A small network was shown many inputs. Here are its activations along a few directions, one row for each input.
Each table varies a few parts of the input and shows all the possible inputs, shuffled.
Descriptions start from the smaller parts, as in this example, which fits no table here: values(3) and (point or ring(11) or (line(6) and ring(8))).
Shared parts are said once, and a part with two or three values counts as separate values.
In the rows, 128 means zero.

Other details of the inputs shift rows strongly along two fixed directions, in all tables alike. That doesn't count.

Table:
R1: [130 125  81 141 198 117 131 113  97 134  79 131 136 113]
R2: [111 149 109 101 120 144  95  87 171 111 130 109 144  50]
R3: [146 113 156 146  56  72 179 187  89  76 153 124 132 214]
R4: [134 117 163 132  57  87 160 174 106  84 147 117 141 190]
R5: [ 95 141 160  62  89 177  72 103 211 142 159  99 130  48]
R6: [101 153 100 114 117 149 110  78 171 126 134  95 144  36]
R7: [138 114 169 138  52  93 163 162 114  69 149 137 142 192]
R8: [148 118 144 150  86 103 165 164  90 107 126 139 135 196]
R9: [140 136 178 143  25  90 162 172 133  70 181 104 135 179]
R10: [109 149 108 105 122 153  99  87 174 117 127  95 148  43]
R11: [149 116 118 153 199 139 120 122  98 176 113 143 105 154]
R12: [141 104 102 153 230 124 145 145  61 180  67 181 118 183]
R13: [132 134 120 142  88  76 170 139 110  55 131 121 158 156]
R14: [101 134 161  82  74 172  68 103 207 135 164 105 139  50]
R15: [115 144 134 105 136 181  87 111 181 167 140 110 112  73]
R16: [158 107  93 161 214 124 141 141  58 178  76 191  99 185]
R17: [123 138 109 150  96  78 176 124 108  73 134 122 152 138]
R18: [156 125 152 167  69  81 175 176  85  76 146 154 117 230]
R19: [126 145 115 150  66  82 169 121 111  61 144 124 146 137]
R20: [138 126  62 171 218 107 156 105  64 154  70 150 131 125]
R21: [ 97 124 157  83  99 164  77 115 194 145 152  89 139  56]
R22: [139 109 114 144 182 149 124 130 100 173  87 153 124 140]
R23: [111 133 150  93 129 164  78 108 182 154 161  93 113  81]
R24: [131 138 125 136  77  84 164 132 118  49 132 123 152 151]
R25: [146 108 110 151 203 128 135 141  73 183  79 160 121 161]
R26: [137 133 176 146  33  79 179 184 122  52 177 120 134 209]
R27: [139 135 175 138  33  88 169 173 125  57 171 127 125 203]
R28: [124 108 128 129 170 139 122 132 118 155 105 150 134 135]
R29: [155 107 100 158 212 124 142 145  67 186  83 166 109 167]
R30: [142 114 103 150 243 146 123 123  88 187  94 166  97 164]
R31: [134 116 112 131 185 148 109 123 104 178  91 165 114 138]
R32: [ 94 156 109  98 111 144 108  77 185 113 142 100 140  35]
R33: [121 141 144 103 115 175  87 102 182 152 162 102 113  85]
R34: [139 126 122 134 172 152 103 111 123 164 125 148 100 137]
R35: [101 147 104 109 127 134 113  91 163 121 134  90 143  46]
R36: [132 121 117 142 194 133 124 144 104 167 101 139 102 152]
R37: [110 126 159  97  92 159  90 118 183 143 154  97 146  66]
R38: [103 141 153  67  95 173  80 109 207 142 165 105 119  53]
R39: [113 128 124  94 167 168  95 118 162 175 130 129 117  79]
R40: [131 132  86 138 184 123 127 103 110 136  90 126 141  93]
R41: [136 134 183 125  27 102 151 150 142  59 190 112 124 184]
R42: [150 113  92 148 217 148 130 133  84 195  79 166 104 150]
Each input here is: ring(6) and (values(2) or line(5)).
The inputs of R37 and R22 match in every part but the ring(6) part. If R29 is changed in the same way as R37 into R22, which row does it become? -> R42
Which other rows does R24 become when the values(2) part takes its other values? List them by row number. -> R32
Which other rows does R28 become when the line(5) part takes its other values? List them by row number. -> R12, R26, R30, R39

Table:
R43: [108 139 161  88  71 157  91 107 200 130 185  89 135  58]
R44: [133 122 113 143 110 102 153 140 102 112 119 118 156 131]
R45: [132 119 142 140 113 120 145 136 117 119 135 145 134 158]
R46: [135 122 142 134 123 114 143 147 112 122 138 115 125 163]
R47: [134 141 116 149 117 109 146 109 111  89 128 138 131 146]
R48: [128 122 117 143 120 100 160 147 107 107 119 108 146 131]
R49: [124 122 120 130 114  96 154 142 110 103 107 132 154 133]
R50: [136 132 130 125 111 122 144 148 117 109 126 149 122 157]
R51: [132 115 140 118 117 115 138 144 116 109 124 141 132 162]
R52: [128 119 138 124 119 113 144 143 120 112 133 149 131 159]
R53: [ 98 142 143  92  57 141 109 109 187 106 152  85 167  49]
R54: [128 133 134 142 117 111 148 149 116 126 140 123 114 158]
R55: [144 115 139 135 112 116 137 139 107 124 135 124 129 159]
R56: [104 135 167  79  61 167  85 104 205 119 171  89 143  63]
R57: [144 108  98 147 242 153  97 116  92 202  73 154 109 125]
R58: [137 117  87 149 232 149 112 113  90 211  79 164  97 123]
R59: [131 124 135 142 103 120 143 138 114 122 129 146 123 156]
R60: [111 146  84 116 218 170  86  72 162 172 111 114 107  50]
R61: [149 124  86 147 228 157 115 116  95 202  79 161 100 125]
R62: [130 140 117 137 121 100 147 117 114  85 126 143 127 144]
R63: [140 138 109 151 119 105 145 113 110  93 136 126 128 145]
R64: [111 151 155  87  56 172  93 109 206 119 171  98 133  61]
R65: [102 136 119  92 218 197  48  91 184 211 114 102 111  33]
R66: [124 125 131 126 110 113 142 146 116 114 127 150 120 157]
R67: [140 139 132 141 118 119 150 150 119 122 138 123 116 159]
R68: [133 117 142 126 119 114 128 151 120 106 120 140 134 162]
R69: [138 115 146 142 112 122 130 142 116 113 122 136 137 161]
R70: [131 126 141 140 126 110 150 147 118 124 147 124 124 159]
Describe the family of inputs behind these rows. -> line(4) and (values(2) or line(5))
The inputs of R65 and R69 match in every part but the line(4) part. If R54 is changed in the same way as R65 into R69, which row does it become? -> R59
Which other rows does R62 become when the values(2) part takes its other values? List them by row number. -> R49

Table:
R71: [131 107 136 137 140 117 155 161  93 139 109 180 125 180]
R72: [146 133 135 149 142 104 157 162  96 122 133 139 100 197]
R73: [107 103 124  90 228 172  66 101 150 190  90 143 128  81]
R74: [156 138 113 158  73  50 203 140  68  38 136 145 137 205]
R75: [113 150 129  94  32 125 127  99 192  46 183  94 161  76]
R76: [120 123 155  97 107 136 109 149 152 112 130 124 135 134]
R77: [100 165 148 110  24 124 122  93 203  53 168  88 155  73]
R78: [ 93 138 136 104  43 119 127 138 163  96 164  52 178  65]
R79: [141 106 152 126  99 143 104 125 134 130 130 127 145 132]
R80: [117 122 124 115 214 157  81 102 145 182 128 112 105 103]
R81: [138 140 115 178  83  58 176 142  85  47 131 150 138 177]
R82: [147 101 131 151 135 125 133 139  80 151  98 167 135 175]
R83: [103 146 132  95 105 143 107 114 187 142 140  65 174  22]
R84: [107 120 114  84 235 194  66 107 153 216  78 154 111  65]
R85: [106 124 142 105  55 108 134 136 169  98 155  55 162  56]
R86: [133 129  97 139 229 167 111 113 110 218 104 160  85 117]
R87: [131 140 145 129 105 151 106 112 153 152 166 104 114 108]
R88: [147 129 129 147 166 112 140 155 106 130 126 130  98 184]
R89: [137 132  68 159 209  99 151 100  63 134  75 172 110 153]
R90: [135 142 144 126  91 144 126 140 150 130 157 111 104 133]
R91: [175 115 125 185 149 110 145 142  73 134 123 135 112 201]
R92: [133 105 135 137 137 127 147 152  89 149 104 178 124 169]
R93: [144 134 112 172 105  86 194 134  73  48 113 148 145 190]
R94: [116 140 143 113 117 146 127 129 171 147 171 115 106 114]
R95: [123 119 115 103 176 181  85 116 143 198  88 154 113  90]
Describe the family of inputs behind these rows. -> values(3) or ring(6) or (values(2) and line(8))
Which other rows does R88 become when the values(2) part takes its other values? List them by row number. -> R76
Which other rows does R87 become when the values(2) part takes its other values? List them by row number. -> R82
Start at R75 and move only the ring(6) part, one step at a time. The first step leads to R74. Which rows follow, in order? -> R89, R81, R77, R93

Table:
R96: [132 120 122 145 133 102 159 144  99 116 111 132 142 152]
R97: [116 128 120 104 164 172  95 104 149 187 121 134 113  84]
R98: [142 117 120 148 128 100 148 139  92 120 114 125 144 153]
R99: [136 117 117 145 129 102 151 145  93 115 112 129 139 150]
R100: [126 127 120 112 175 176  90 115 155 185 115 128 115  84]
R101: [135 130 117 152 137 102 162 135 102 113 123 130 127 155]
R102: [112 122 127  97 179 166  87 105 154 174 122 125 112  92]
R103: [148 123 138 142 133 121 141 154 105 124 123 139 123 175]
R104: [142 133 118 149 132 107 152 126 102 106 120 145 125 159]
R105: [126 139 101 123 157 137 115 109 132 138 113 138 114 108]
R106: [116 128 123 118 173 170  86 112 156 186 117 129 111  83]
R107: [119 148 165 112  13 122 125 113 182  56 196  88 149 105]
R108: [116 135 169 108  13 122 124 122 176  60 180  92 162 105]
R109: [115 132 128 114 177 168  81 111 156 179 119 127 112  87]
R110: [115 128 122 110 165 166  90 108 153 188 124 139 114  80]
R111: [132 132 113 150 137 105 160 135 105 109 124 137 129 159]
R112: [121 122 126  96 183 166  85 113 157 173 122 129 115  89]
R113: [148 118 132 139 123 119 149 151 101 134 127 151 125 167]
R114: [139 123 138 143 130 121 143 146 102 126 122 136 119 177]
R115: [137 120 123 143 127 108 149 134  99 108 107 147 139 156]
R116: [146 128 115 155 132 100 150 130  94 117 125 123 129 156]
R117: [121 128 107 116 152 137 112 116 130 140 100 140 128 104]
R118: [128 121 119 144 134 105 158 144 102 112 112 139 144 155]
R119: [135 135 114 147 133 105 156 134 100 107 121 142 123 156]
R120: [134 114 142 139 137 107 137 149 105 123 129 144 119 174]
R121: [115 148 156 110  20 111 133 132 173  64 192  75 142 100]
R122: [141 119 134 147 123 122 148 146 102 132 121 137 119 173]
R123: [ 94 149 158  76  42 146  99 113 208  93 173  83 152  48]
Describe the family of inputs behind these rows. -> (values(3) and line(4)) or (values(2) and line(8))
Which other rows does R102 become when the values(3) part takes its other values? List them by row number. -> R112, R120
Which other rows does R111 become when the line(8) part takes its other values? List them by row number. -> R101, R104, R105, R107, R116, R119, R121
Which other rows does R101 become when the values(2) part takes its other values? List them by row number. -> R96
